These are the activations of a small neural network, seen along a few directions. Each row is one input.
Each table varies a few parts of the input and shows all the possible inputs, shuffled.
A made-up example of a description, with smaller parts first: ring(5) and (point or ring(11) or (values(2) and line(6))).
Shared parts are said once, and a part with two or three values counts as separate values.

Other details of the inputs shift rows strongly along three fixed directions, in all tables alike. That doesn't count.
These rows show it; all are for the same input, with only those details redrawn:
[ 22  -5 -12 -17  28  -1   5  -8 -13  -2  14   7  38]
[  3  17 -12 -12  24   0   9 -34 -10   5 -31  -5  13]
[ 15 -29 -16 -12   2 -26 -14   9  -4 -14  14  20  10]
[ 11 -14   8 -33  25 -34  14 -33  -1 -11 -11  11  11]
[ 27 -13  -5 -27  34  -6  13  -9 -13  -2  24  11  47]
[ -2  20 -16  -4  16   4   2 -35  -9   8 -44  -8   3]
[  8  27 -45  21  10  36 -19   2 -22  18 -17 -11  23]
[ 20 -25 -41  13 -13   0 -37  42 -15  -7  30  18  21]

Table:
r1: [ 11  38 -10  10 -67  25 -18  37   8 -17  46   7   0]
r2: [ -6   3  26   4  19  21  35   6   7 -11  28 -12  24]
r3: [  4   7  40 -12  20 -28  32 -30  20   4 -53  -5 -19]
r4: [-42  36  12  17   3  25  10 -24  25   1 -51 -27 -42]
r5: [  1  17   3 -13 -69 -30 -47  16  12  -7  35   6  -5]
r6: [ -7   0   4  -4  28   2   5 -15   4  20  -7   9  26]
r7: [-29  35 -10  33   5  50 -33   2 -11  32 -16 -33  12]
r8: [-16 -34  -5  31 -26  -8 -25  21  20  -3  17  18 -47]
r9: [ -4   0  11  19  21  13  31 -20   1  16  18  -3   6]
r10: [  2  37 -42  46   4  62  -5  -8 -24  16  -9 -21 -14]
r11: [ 17  12 -25  -4  28  28  18  -9 -23  25   2  -7  53]
r12: [ -9   8  40 -16  20 -29  36 -24  18   9 -51   1 -20]
r13: [ 22  37 -23  16 -78   1 -42  56   7   7   5  28 -22]
r14: [-10   6  26 -29  26  33  36   1  -5 -13  23  -8  11]
r15: [ 15 -40  29   3  -3 -10  14  28  14 -36  52   2  14]
r16: [ 16   7  32 -31 -39 -44  16 -35  27 -12  38  29 -24]
r17: [-32  37 -26  24  -6  45 -22   6 -32  33 -23 -35  10]
r18: [-34 -13 -38  18 -39 -25 -29  11   0  12 -51  16 -42]
r19: [-29 -26  46 -19  -3 -56   0 -25  18 -10 -13  -5 -19]
r20: [ -1 -25  12  25 -23  -7 -18  28  18 -45  18   1 -27]
r21: [ 12   8  12 -17  25  27  28  -1  -5 -31  29 -16  17]
r22: [ -8   3  24 -25  21  21  50  -1  -8 -14  25 -10  21]
r23: [ 39  -8   8 -28  28   3  32  23  -8   3  22   4  33]
r24: [ -6 -19 -13  38 -33   6 -50  35  -6   3  14 -16   4]
r25: [-12  -9  19 -40  24   8   0  -3 -13   9  27 -12  29]
r26: [ -3 -19 -31  11 -23 -24 -35  14  -2 -12 -18  16 -23]
r27: [  5  -4   6 -16  33  31  34 -14 -13  14  37   2  10]
r28: [-21  37  -5   1   3   7  18  -8  -2  23 -76  -8 -38]
r29: [ 12  10  -2  38  18  41  22 -15  -9  19  17 -15  18]
r30: [  9 -36   1  36 -18 -15 -19  10  10 -23  25  14 -33]
r31: [ 32  10   1 -31 -33 -33 -12   4  11   1  51  32  39]
r32: [ 35 -21  24  -6  15 -22   0  28   7 -19  22  19  13]
r33: [ -2 -15 -18  30 -18 -20 -38   6   8  -6 -23  11 -15]
r34: [ 39 -26   5 -24  10 -16   1  39  -2 -19  31  18  11]
r35: [ 17  18  -2 -21  33  41  20  28 -16  22   7   4  28]
r36: [  3 -43  18 -10  -3 -59   1 -14  21  -9  -6  18  -2]
r37: [ -4  34 -21  16   7  48 -28  -1 -32  10  -6 -37  22]
r38: [  8 -43   3  -4   5 -33   0  20   6   0  35  29  35]
r39: [-29 -20  26   3 -25 -55 -35 -23  23 -24 -40 -11 -53]
r40: [ -3  33 -39  44   1  62  10 -13 -25  30 -17 -26 -10]
r41: [-34 -13 -28  28 -43 -15 -10   4   5   3 -27   8 -76]
r42: [  0 -17 -24  22 -30  26 -12  53  -2 -22  30  -6  -9]
r43: [-12   8  47 -29  28 -26  31 -30  24   7 -50   4 -27]
r44: [-28  12  27 -30   9 -25  16 -60   5   4 -53 -34 -23]
r45: [-22  -1   1 -31  18 -21  11 -35   7  14 -42   9 -14]
- Describe the family of inputs behind these rows. => values(5) and (point or (values(2) and line(4)))
- Changing only the values(5) part turns r28 into r17. The same change can be made to r12. Which row results? => r19
- Changing only the values(5) part turns r32 into r39. The same change can be made to r23. Which row results? => r44
- Change only the values(5) part in r14. List by row number the other rows that result. => r25, r27, r35, r45
- A walk changes only the line(4) part. It starts at r8 and steps to r9. List the rest of the walk in order. => r29, r30
- A walk changes only the line(4) part. It starts at r33 and steps to r36. List the rest of the walk in order. => r38, r6
- List by row number the other rows that have the values(5) part in common with r14. => r1, r2, r4, r15, r20, r21, r22, r42
